Here are a small network's activations along a few directions, averaged over the inputs that share one value of a field.
Values that are neighbours, or in one group, have similar rows; names and order tell nothing.
In the rows, zero is written as 500.
Strong random noise was added to every row along 3 fixed directions; ignore it. To show where, here is one row again and again, with new noise each time:
[377 408 269 333 282 497 353 397 514 450 536 736 619]
[494 290 421 511 552 434 442 562 495 339 578 470 459]
[718 662 953 527 526 535 558 756 197 471 695 343 255]
[458 289 817 396 861 719 660 646 771 390 350 343 345]
[639 587 814 487 504 536 526 683 291 459 645 413 327]


Values of LABU:
lataz: [542 352 761 587 782 519 549 753 487 374 575 248 282]
bobol: [459 411 452 689 567 493 584 471 371 565 302 453 588]
beka: [619 352 486 655 674 262 540 601 817 365 556  97 396]
gud: [412 362 166 756 288 416 455 316 466 541 498 706 729]
bof: [428 593 568 443 703 808 734 330 687 686 232 596 718]
sek: [656 778 618 366 398 518 508 504 301 702 630 590 446]
kezo: [493 824 295 480 242 555 422 305 300 690 318 825 670]
dila: [505 608 354 395 432 442 468 540 895 498 483 381 501]
lib: [500 782 812 482 454 417 455 479 175 543 679 437 305]
LABU is arranged as 3 separate groups.
Question: List the group mates of dila, in the order listed.
Answer: beka
Question: List the group mates of lib, in the order listed.
Answer: lataz, sek

Values of FIZUS:
nuru: [643 702 558 530 208 657 494 549 209 675 565 777 613]
boti: [371 832 615 511 102 577 448 479  15 755 492 685 617]
vez: [476 397 639 379 624 700 676 226 674 485 121 653 671]
kab: [666 867 894 457 374 569 558 571 556 616 387 361 321]
pumav: [463 284 331 350 430 284 316 507 454 331 775 502 441]
nagi: [657 370 234 866 771 308 476 474 198 497 611 474 397]
zumot: [271 394 159 267  84 518 211 395 660 371 612 897 609]
fodis: [388 937 597 175 372 656 555 461 761 786 264 565 589]
natup: [347 551 562 281 575 652 614 437 807 556 577 426 604]
FIZUS is arranged as 3 separate groups.
Question: List the group mates of natup, in the order listed.
Answer: kab, fodis
Question: List the group mates of zumot, in the order listed.
Answer: pumav
